A small network was trained on invented records. Each row is its activation on one of them, seen along a few directions.
After each row come some of the record's fields: TUK, MOGAR, GUF, GIPE, NESAM.
Not every record has every field; a missing one is left out.
The largest differences between rows may come from other fields.
In the rows, zero is written as 500.
Random noise pushes rows far along 4 fixed directions. That doesn't count. These rows show it; they differ only by the noise:
647,359,541,597,406,508,603,404,401,645,538,627,542,628,381,484,679,348,588,513,317,447,610,534,516
675,380,544,571,387,533,435,595,274,459,349,591,594,480,560,459,482,461,818,737,276,532,616,398,484
479,350,459,489,413,629,343,448,463,479,526,620,553,412,675,426,355,546,670,562,352,648,737,374,342
544,661,441,558,377,323,691,320,553,487,460,532,255,652,378,390,731,459,610,430,521,368,498,471,676
759,137,729,579,542,743,499,606,243,692,606,626,852,502,469,579,549,349,628,656,134,638,607,568,422
548,573,601,465,560,558,553,511,508,413,543,461,461,443,572,436,508,599,655,526,445,640,453,444,608

479,459,640,570,576,571,479,584,416,536,430,491,538,463,483,503,486,596,384,619,562,580,456,613,522
TUK is kodi, MOGAR is badim, GUF is ter, NESAM is kapi
576,433,372,412,350,473,288,539,503,301,360,489,486,399,656,465,336,515,823,547,439,495,665,336,321
GUF is kime
574,686,483,503,445,394,577,505,508,493,407,468,374,522,470,394,663,462,599,479,479,475,435,472,656
GUF is kime, GIPE is zam
658,669,584,537,466,396,596,616,495,329,375,383,465,515,477,468,617,467,716,481,489,407,267,329,730
TUK is kodi, MOGAR is mase, GUF is ter, GIPE is zam, NESAM is sikat
742,438,418,565,303,523,394,642,187,476,324,412,615,493,460,629,594,401,548,798,535,359,486,455,482
TUK is kodi, MOGAR is mase, GUF is kime, GIPE is zam, NESAM is kapi
531,624,352,493,446,311,601,420,668,398,482,452,423,469,503,524,525,380,634,316,524,410,512,418,502
GUF is kime, GIPE is zam
433,593,366,495,529,453,513,508,521,376,384,440,375,433,495,443,446,539,456,418,644,497,405,556,524
GUF is ter
446,447,496,565,446,477,483,486,356,561,401,646,503,552,482,450,541,470,665,737,421,456,647,445,475
TUK is lan, GUF is ter
304,556,312,555,409,285,452,542,477,349,282,528,394,485,519,487,330,488,418,473,683,391,521,428,448
TUK is kodi, MOGAR is mase, GUF is ter, NESAM is sikat
562,526,402,426,526,495,524,430,628,451,644,467,388,470,508,486,580,522,406,307,608,396,367,437,539
TUK is kodi, MOGAR is mase, GUF is ter, GIPE is kalud, NESAM is sikat
758,407,577,610,440,367,541,735,350,505,338,582,611,594,364,592,631,234,770,625,261,362,534,529,563
GUF is kime
301,537,340,578,558,434,512,419,615,611,531,626,393,507,452,487,550,548,289,352,539,566,616,567,429
TUK is kodi, MOGAR is mase, GUF is ter, NESAM is kapi
369,502,378,462,477,515,630,234,742,615,705,467,324,557,410,430,568,478,329,237,644,479,525,558,462
GUF is ter
591,441,705,643,550,478,574,539,265,625,484,718,617,536,438,512,604,318,578,599,270,543,543,578,529
GUF is kime, GIPE is zam
772,445,436,436,436,590,492,735,510,462,526,295,701,392,472,682,506,453,485,531,521,406,176,574,475
TUK is kodi, MOGAR is mase, GUF is kime, GIPE is kalud, NESAM is kapi
544,639,497,460,425,544,468,572,342,475,324,310,411,496,502,451,474,644,492,740,715,424,385,456,673
TUK is kodi, MOGAR is mase, GUF is ter, GIPE is zam, NESAM is sikat
426,632,662,371,625,603,436,648,463,382,513,277,375,413,709,487,372,722,651,678,575,583,399,328,544
TUK is kodi, MOGAR is mase, GUF is ter, NESAM is sikat
758,478,641,504,662,517,503,718,390,391,504,427,709,323,591,562,441,472,731,564,232,616,374,479,524
GUF is kime, GIPE is kalud
413,575,666,582,731,365,636,600,495,496,493,603,631,373,318,568,527,588,402,432,492,574,344,721,553
TUK is kodi, MOGAR is badim, GUF is kime, NESAM is kapi
533,470,518,561,386,428,665,338,505,599,449,486,435,689,349,526,711,424,480,426,379,378,586,529,511
TUK is kodi, MOGAR is badim, GUF is ter, NESAM is kapi
305,564,624,561,697,338,703,396,628,625,596,683,397,478,355,538,655,500,248,277,560,570,452,724,592
TUK is kodi, MOGAR is badim, GUF is kime, NESAM is kapi
595,719,656,474,629,470,588,628,527,352,499,315,527,435,543,582,445,543,579,451,422,572,274,459,695
TUK is kodi, MOGAR is mase, GUF is kime, GIPE is kalud, NESAM is sikat
385,490,418,454,381,553,308,446,380,383,392,551,429,478,665,401,347,580,647,669,585,508,705,371,327
GUF is ter
485,377,585,687,531,475,571,473,366,764,502,734,579,672,254,599,651,317,356,626,365,438,572,689,418
TUK is kodi, MOGAR is badim, GUF is kime, NESAM is kapi
527,500,610,398,532,498,421,501,617,408,611,460,524,405,588,503,518,545,693,356,406,538,537,400,530
TUK is kodi, MOGAR is mase, GUF is kime, NESAM is sikat
581,685,580,509,451,421,587,548,500,379,473,370,322,569,426,486,627,581,536,544,579,447,347,565,671
TUK is kodi, MOGAR is badim, GUF is kime, NESAM is kapi
606,572,790,571,656,504,733,529,451,665,657,478,552,676,274,594,765,382,347,465,548,537,262,783,752
TUK is lan, GUF is kime
675,339,647,528,637,651,655,592,486,734,707,492,721,577,254,610,620,354,218,473,414,503,446,753,515
GUF is kime, GIPE is kalud
523,349,334,518,226,378,300,493,280,373,179,572,499,560,619,451,362,446,702,713,378,315,641,293,349
TUK is kodi, MOGAR is mase, GUF is ter, NESAM is sikat
548,439,391,447,458,564,462,499,541,447,547,417,501,465,565,484,462,497,581,387,455,529,519,508,428
GUF is ter
379,525,547,545,585,504,372,622,415,454,377,521,469,420,626,490,381,610,557,695,532,548,651,430,422
TUK is kodi, GUF is ter
610,517,335,613,170,353,386,466,302,496,154,603,434,627,530,388,529,436,738,722,506,252,679,341,368
TUK is lan, GUF is ter, GIPE is zam
409,451,678,515,606,603,692,482,393,681,611,535,548,612,310,588,743,422,214,500,562,505,385,740,595
TUK is kodi, MOGAR is badim, GUF is ter, NESAM is kapi
458,587,746,517,711,454,802,464,635,632,679,493,490,674,242,543,860,426,349,290,469,423,283,695,720
TUK is kodi, GUF is ter
532,340,528,556,486,563,495,411,488,713,614,537,543,594,445,586,646,364,449,399,373,410,689,558,526
TUK is kodi, MOGAR is mase, GUF is ter, NESAM is sikat
482,380,566,470,581,588,506,418,510,603,786,532,603,484,596,474,539,417,448,391,343,611,538,532,431
GUF is ter, GIPE is kalud
668,613,366,508,346,422,387,559,280,328,284,407,351,527,605,457,517,597,717,878,538,396,455,265,539
TUK is kodi, MOGAR is mase, GUF is ter, GIPE is kalud, NESAM is kapi
689,318,419,271,557,743,518,518,761,473,868,202,684,369,491,695,364,523,221,223,649,510,275,617,405
TUK is kodi, MOGAR is mase, GUF is kime, GIPE is kalud, NESAM is sikat
398,533,488,464,454,527,472,425,468,632,571,575,414,585,434,438,560,479,432,568,554,505,656,542,448
GUF is kime
576,442,339,553,428,422,399,579,559,330,385,549,579,446,593,481,336,474,739,538,335,457,597,350,372
GUF is ter, GIPE is kalud

Which values does each new row have?
472,620,464,472,500,531,579,433,610,463,591,285,342,470,514,526,514,514,477,430,690,461,349,424,626
TUK is kodi, MOGAR is mase, GUF is ter, GIPE is zam, NESAM is sikat
452,579,356,482,258,433,384,328,549,465,417,390,165,575,641,358,466,588,773,586,552,453,683,220,553
TUK is kodi, MOGAR is mase, GUF is ter, NESAM is sikat
575,410,803,547,680,645,594,422,396,773,634,651,689,569,377,593,636,376,368,490,288,553,522,619,406
TUK is kodi, GUF is kime, GIPE is zam
502,584,503,520,500,579,550,488,502,615,620,458,494,517,361,527,564,521,270,368,576,513,327,598,473
TUK is kodi, MOGAR is mase, GUF is kime, GIPE is zam, NESAM is kapi
572,476,602,645,492,348,610,422,366,757,417,642,468,776,314,483,798,297,514,581,348,363,594,490,667
TUK is kodi, MOGAR is mase, GUF is ter, NESAM is sikat
442,468,244,495,324,413,548,204,692,543,616,579,459,585,376,518,598,314,302,277,612,254,630,562,372
GUF is kime, GIPE is kalud
433,632,322,482,386,322,712,258,833,484,545,494,309,646,357,496,696,411,388,191,633,185,465,508,529
TUK is kodi, GUF is ter, GIPE is kalud
294,552,294,446,361,418,496,258,647,506,598,582,280,620,545,378,560,470,435,296,628,402,709,476,438
GUF is ter
625,294,410,594,352,453,420,576,406,513,201,637,593,480,389,584,511,329,567,611,353,335,623,503,324
TUK is kodi, MOGAR is badim, GUF is kime, NESAM is kapi
607,441,601,432,559,553,503,575,499,506,575,500,547,488,546,557,500,433,653,481,387,569,510,522,475
GUF is kime
529,332,445,631,488,541,613,381,458,734,553,660,597,586,305,556,647,268,352,448,449,351,637,624,455
GUF is ter, GIPE is zam
424,378,424,527,396,452,615,172,682,776,773,606,375,705,275,454,684,315,257,247,515,400,716,628,427
GUF is kime
701,332,470,417,501,619,601,528,585,645,755,373,693,579,326,694,546,377,136,378,624,416,291,736,563
TUK is kodi, MOGAR is mase, GUF is kime, GIPE is kalud, NESAM is sikat
402,748,392,580,387,355,538,450,507,394,327,492,182,645,421,423,604,600,500,603,697,335,445,513,604
TUK is kodi, MOGAR is badim, GUF is ter, NESAM is kapi
604,394,498,417,557,556,518,562,660,542,716,279,585,439,419,625,506,471,444,273,448,457,412,628,521
TUK is kodi, MOGAR is mase, GUF is kime, NESAM is sikat
713,594,624,567,460,425,591,487,327,619,396,376,446,678,330,541,768,407,715,670,407,301,378,519,725
TUK is kodi, MOGAR is mase, GUF is kime, NESAM is sikat
471,602,413,321,514,819,447,423,699,463,792,162,441,416,585,550,411,720,261,410,765,641,390,441,490
TUK is kodi, MOGAR is mase, GUF is ter, GIPE is zam, NESAM is kapi
543,475,454,662,312,341,575,401,442,673,375,538,349,713,347,418,742,353,622,613,468,249,545,497,584
TUK is kodi, GUF is ter
474,618,623,533,641,482,618,448,549,474,565,474,422,503,442,420,649,475,601,415,463,559,471,456,636
GUF is ter
550,333,355,546,476,469,460,566,513,515,453,614,689,460,498,561,441,347,489,426,392,393,602,585,401
GUF is ter, GIPE is kalud
